A small network was shown many inputs. Here are its activations along a few directions, one row for each input.
Each table varies a few parts of the input and shows all the possible inputs, shuffled.
A made-up example of a description, with smaller parts first: one of 5 places around a ring, together with either a single point or (one of 2 separate values, together with one of 4 places along a line) or one of 9 places around a ring.
Shared parts are said once, and a part with two or three values counts as separate values.

Other details of the inputs vary at random and push rows far along two fixed directions, the same in every table; ignore that.

Table:
R1: [-2.30 -0.87  3.65  0.19 -2.35  1.50 -3.27 -1.68 -0.05  1.10 -0.35  1.67
  0.69]
R2: [ 5.73  2.93  1.03 -2.95  0.74 -3.66 -2.08 -2.88 -2.01 -0.82  0.09  2.31
  4.18]
R3: [-0.51 -0.78  3.59  3.37 -3.21  2.54  4.74  1.02  1.76 -2.07 -2.25 -2.98
 -3.53]
R4: [ 9.27 -0.54 -0.44 -1.83 -0.25 -2.89  0.74  0.88  3.47 -3.84 -5.80 -1.43
  6.84]
R5: [-2.12  0.35 -1.53 -0.72  1.61  1.15 -3.38  1.79 -1.11  2.43  0.97  2.37
 -0.72]
R6: [ 8.16  1.28 -1.67  0.76  2.91 -6.46  0.20  1.22  0.63 -5.11  0.30 -1.05
  4.06]
R7: [-4.90  3.57  0.85  2.92  1.48  2.20  2.78  0.66 -1.73  0.93  2.02 -1.09
 -5.41]
R8: [ 6.75  0.98  1.01 -1.95  0.08 -4.37 -3.13 -2.23 -2.02 -0.38  0.96  2.77
  3.08]
R9: [-4.40  0.10  0.29  3.16 -0.14  4.23  1.50  3.27  1.39  1.34 -1.48 -2.04
 -3.11]
R10: [-4.70 -1.47 -2.45 -3.27  2.63  2.18 -3.93  0.27 -2.73  4.42  2.97  3.16
 -1.48]
R11: [-5.61 -2.50  0.23 -0.51  1.53  1.21 -4.87 -0.89 -1.26  2.48  3.24  1.13
  0.21]
R12: [ 3.92  1.32  2.04  4.60 -2.05 -0.54  9.30 -0.08  1.67 -6.21 -3.29 -5.00
 -3.38]
R13: [-0.46 -0.87 -1.42  0.06  0.70  0.62 -2.86  2.79 -1.10  1.94  1.56  1.80
 -1.53]
R14: [ 1.36 -0.83  1.70  2.12 -2.97  3.84  5.23  2.73  2.18 -0.39 -3.72 -3.09
 -3.20]
R15: [ 2.80  1.21 -0.25 -3.16  2.03 -1.52  4.01 -2.60 -1.49 -1.02 -0.44 -0.34
  0.28]
R16: [-2.00  1.18  3.00  0.94 -1.88  0.36 -2.71 -3.92 -2.51  0.97  1.26  1.91
 -0.20]
R17: [ 3.58 -0.53 -0.45  2.07  0.98 -4.58 -3.89 -0.29 -0.65 -3.43  2.28  0.05
  3.98]
R18: [-5.52  0.65  1.22  2.41  0.55  0.25 -6.21 -1.91 -2.91  2.15  4.33  2.32
 -0.37]
R19: [-5.70 -1.18  1.93  1.85  0.10  1.17 -6.58  0.00 -0.70  2.39  2.62  2.15
  0.50]
R20: [-1.41 -1.79 -0.11  1.57 -0.59  1.69 -3.95  3.08 -0.21  2.44  1.06  0.27
  0.26]
R21: [-4.02  1.45 -0.94  0.44  3.35  1.42  4.82  0.08 -1.55  0.12  1.83 -1.71
 -4.55]
R22: [ 7.23 -1.11 -0.67 -3.26 -0.28 -2.38 -2.29  0.46  0.04  0.07 -1.58  2.63
  2.74]
R23: [-3.54 -2.69  0.28 -4.14 -0.65  3.36 -5.38 -1.77 -2.39  6.21  0.89  2.96
  0.30]
R24: [-3.74 -1.36 -1.32  0.80  1.63  3.23  3.32  2.31  1.00  0.93 -1.25 -2.86
 -2.71]
R25: [-2.67 -0.70  1.01 -1.71 -0.10  0.71 -1.69 -4.48 -3.16  1.66  2.22  1.36
 -0.56]
R26: [-0.25  0.55 -1.40  3.08  2.66 -0.62  8.48  0.35  1.45 -5.40 -1.05 -5.65
 -2.44]
R27: [ 0.67 -0.14 -1.50 -2.41  0.90  2.81  8.32  0.65  0.67 -0.71 -3.74 -1.86
 -4.06]
R28: [ 2.89  1.85 -4.43 -3.85 -5.69 -4.40 -1.07 -1.27  5.20  0.67  0.31  2.52
  6.76]
R29: [-1.07 -1.29  1.49  0.57 -0.28  1.95  6.56 -0.94  2.06 -2.13 -3.11 -3.72
 -2.79]
R30: [ 6.19 -1.90 -0.49  1.98  1.20 -5.15 -2.00  1.67  2.93 -5.08 -1.05 -1.97
  5.62]
R31: [-0.84  1.49 -5.26 -2.30 -3.14 -4.97 -4.06  1.02  3.88  1.63  2.55  2.62
  6.26]
R32: [-2.79  1.62  1.03 -0.82 -1.49  5.15  3.35  0.69 -0.73  2.74 -2.37  0.82
 -5.73]
Description of these inputs: one of 2 separate values, together with either a single point or (one of 3 separate values, together with one of 5 places around a ring).
Changing only the choice among 2 separate values turns R5 into R32. The same change can be made to R18. Which row results? -> R16
Change only the choice among 3 separate values in R3. List by row number the other rows that result. -> R1, R29

Table:
R33: [ 0.40 -0.28 -1.89 -3.13  1.98 -2.21 -2.08 -1.82 -0.87  0.44  1.69  1.32
  2.80]
R34: [ 2.03  1.78  0.28  0.71 -1.84 -2.24  0.60 -0.99  0.56 -1.21  0.55  0.52
  0.57]
R35: [ 0.39 -1.19 -1.11  0.74  2.13 -1.13 -0.02  0.57  0.67 -2.08  0.06 -1.65
  1.58]
R36: [ 6.73  1.54 -0.36  0.07  1.06 -1.54  7.41  0.68  1.42 -4.85 -4.21 -2.87
 -0.12]
R37: [-0.29 -0.31  1.58 -0.95 -1.65 -1.41 -4.75 -3.25 -1.38  1.34  2.06  2.61
  2.57]
R38: [ 2.43  1.51 -0.72 -3.00  0.09 -1.98 -1.96 -1.90 -1.45  1.02  0.95  2.81
  1.85]
R39: [ 2.55  1.28  0.79  1.07 -1.55 -1.86  0.58 -0.66  0.28 -1.48 -0.06  0.13
  0.46]
R40: [-7.63  0.05  0.96  0.67 -1.54  1.22 -6.79 -2.07 -2.04  4.56  5.19  3.13
 -0.39]
R41: [ 1.44 -0.10  0.17  1.19  0.37 -2.24 -4.60  0.51 -0.44 -0.35  1.71  1.14
  2.71]
R42: [ 1.21  1.01 -0.41  2.32 -0.01 -2.24 -0.42  1.07  0.97 -1.84  0.77 -0.71
  1.18]
R43: [ 1.52  1.18 -2.16 -1.53  1.78 -1.85  1.37  0.20 -0.09 -0.72  0.67  0.12
  0.43]
R44: [ 0.77 -0.75 -1.74 -2.10 -2.28  0.24  1.51  0.74  3.27  0.27 -2.62 -0.14
  2.19]
R45: [ 1.07 -0.66  0.03 -0.25  2.31  0.67  0.64  1.34 -1.25 -0.16 -0.45 -0.54
 -1.40]
R46: [-0.11  1.31  0.04 -1.82 -0.37  0.25  3.11 -2.28 -0.45 -0.03 -0.62 -0.09
 -0.85]
R47: [ 3.77  0.00  1.18 -1.17  0.98  0.00  0.45 -0.16 -1.37 -0.56 -1.73  0.43
 -0.04]
R48: [-4.00  1.31  1.52  0.32 -0.96  4.04  6.04 -1.41 -1.08  1.09 -1.16 -1.36
 -5.79]
R49: [ 2.02  0.41 -2.11 -1.29 -1.93 -0.24  0.99  1.94  2.44  0.83 -1.79  0.26
  1.25]
R50: [ 1.57  1.15 -2.61 -1.71 -2.26 -0.62  1.38  1.64  2.93  0.94 -1.39  0.48
  1.32]
R51: [ 1.62  0.31 -0.90  0.61 -1.82  1.70  4.45  3.02  2.93 -0.34 -3.23 -1.91
 -1.50]
R52: [ 2.42  1.76  0.52  1.66 -1.66 -1.78  6.15 -1.15  2.67 -4.36 -2.07 -2.97
  0.10]
R53: [ 2.94 -0.93  1.57 -1.69  1.06  0.31  0.95 -1.44 -1.11 -0.94 -2.15 -0.32
  0.66]
R54: [ 1.83 -1.79 -0.04 -1.26  2.80 -0.25  0.59 -0.06 -0.70 -1.28 -1.03 -1.10
  0.84]
R55: [-5.86  0.17 -0.38  2.91  0.68  2.93  4.13  1.11  0.53 -0.25  0.52 -2.75
 -4.58]
R56: [-5.14 -0.86  2.53  2.47 -0.46  2.71 -6.39  0.77 -2.91  3.96  3.36  2.31
 -2.40]
R57: [ 2.46 -1.56  2.63 -0.13 -0.53 -1.05 -3.76 -1.96 -0.96 -0.66 -0.26  0.92
  2.79]
R58: [-0.65 -0.48 -2.13 -0.98  1.68 -2.61 -3.30 -0.77  0.18 -0.39  2.20  0.76
  3.41]
R59: [-2.88  0.95 -1.29  0.10 -3.44  3.16  8.17  1.84  4.56  0.07 -3.50 -2.95
 -3.43]
R60: [ 1.18 -0.64 -0.42  0.48  0.24 -3.30 -3.66 -0.97  0.67 -1.58  1.26  0.43
  4.52]
R61: [-5.29 -0.54  2.31 -2.84 -0.55  3.59 -5.34 -3.59 -4.68  6.17  2.91  4.29
 -2.13]
R62: [ 1.58 -1.40 -0.50  0.21  2.37 -1.46 -4.71  1.40 -1.01 -0.26  1.06  0.91
  2.23]
R63: [ 0.87 -1.99 -0.22  0.97  2.51 -0.62 -0.69  1.02  0.38 -2.12 -0.58 -1.71
  1.42]
R64: [ 2.41 -0.77 -1.03 -0.60 -1.59  0.97  5.30  1.90  4.28 -2.13 -4.71 -2.66
  0.80]
R65: [-4.75 -0.50  2.80  4.56 -0.41  3.89  2.45  1.36  0.26 -0.45 -0.51 -2.93
 -4.54]
R66: [-6.15 -1.28  1.57  0.27 -2.54  6.38 -2.49  2.08 -1.37  6.64  0.19  2.31
 -5.33]
R67: [ 1.41 -0.97 -0.88 -1.57  2.41 -0.73  1.25 -0.56 -0.45 -1.19 -0.43 -1.00
  0.97]
R68: [-8.09 -0.55  2.40  2.92 -1.29  3.88 -2.83 -0.53 -1.87  3.44  3.04  0.51
 -3.78]
R69: [ 2.07 -0.31  1.89  0.81 -1.31 -0.99  0.72 -1.80  0.36 -1.98 -0.85 -0.85
  1.16]
R70: [ 1.85  0.56 -1.71 -1.24  1.96 -1.52  1.05  0.45 -0.48 -0.73  0.31 -0.07
  0.35]
R71: [-3.07  0.77  0.09  1.17  1.17  3.31  4.31  1.40 -1.21  0.92  0.06 -1.36
 -5.65]
R72: [-4.93  0.33 -0.13  0.69  0.93  3.35  5.41 -0.01 -0.64  0.70  0.02 -2.11
 -5.33]
R73: [ 2.77  0.16  1.33 -0.02 -1.10 -1.88 -3.77 -1.22 -1.10  0.05  0.94  2.05
  2.09]
R74: [ 3.17 -0.70  2.13  0.28 -0.59 -1.33 -4.38 -0.70 -1.36 -0.05  0.27  1.84
  1.92]
R75: [ 1.34 -0.14 -1.36  1.13  2.00 -1.43 -0.49  1.78  0.33 -1.62  0.42 -0.86
  0.84]
R76: [ 1.67 -3.00  0.00 -2.73 -1.03  0.56 -3.86  0.59  1.24  1.58 -2.10  1.68
  3.59]
R77: [ 0.65  1.12 -0.90  0.73 -0.14 -3.15 -3.87  0.00  0.21 -0.27  2.46  1.53
  2.90]
R78: [-4.76  1.83 -1.20  2.89  0.45  2.01  3.87  2.06  0.59  0.08  1.28 -1.68
 -4.84]
R79: [ 0.68 -0.09 -1.92 -0.21  1.75 -2.50 -3.86  0.75 -0.48 -0.08  2.10  1.21
  2.49]
R80: [ 2.79  1.29 -0.22 -1.71  0.14 -1.04  1.15 -0.97 -0.97 -0.16 -0.58  0.88
  0.13]
What is each input in this table made of? -> one of 2 separate values, together with one of 4 places along a line, together with either a single point or one of 5 places around a ring
Changing only the place on the line of 4 turns R66 into R49. The same change can be made to R54. Which row results? -> R72
Changing only the place on the line of 4 turns R80 into R47. The same change can be made to R42. Which row results? -> R56
List by row number the other rows that have the place on the line of 4 and the choice among 2 separate values in common with R58. -> R33, R40, R46, R52, R59
Change only the choice among 2 separate values in R72. List by row number the other rows that result. -> R70
Start at R76 and move only the place on the line of 4, one step at a time. The first step leads to R64. Which rows follow, in order? -> R44, R59
Change only the place on the ring of 5 in R75. List by row number the other rows that result. -> R36, R41, R71, R73
List by row number the other rows that have the place on the line of 4 and the choice among 2 separate values in common with R68. -> R35, R61, R64, R67, R69
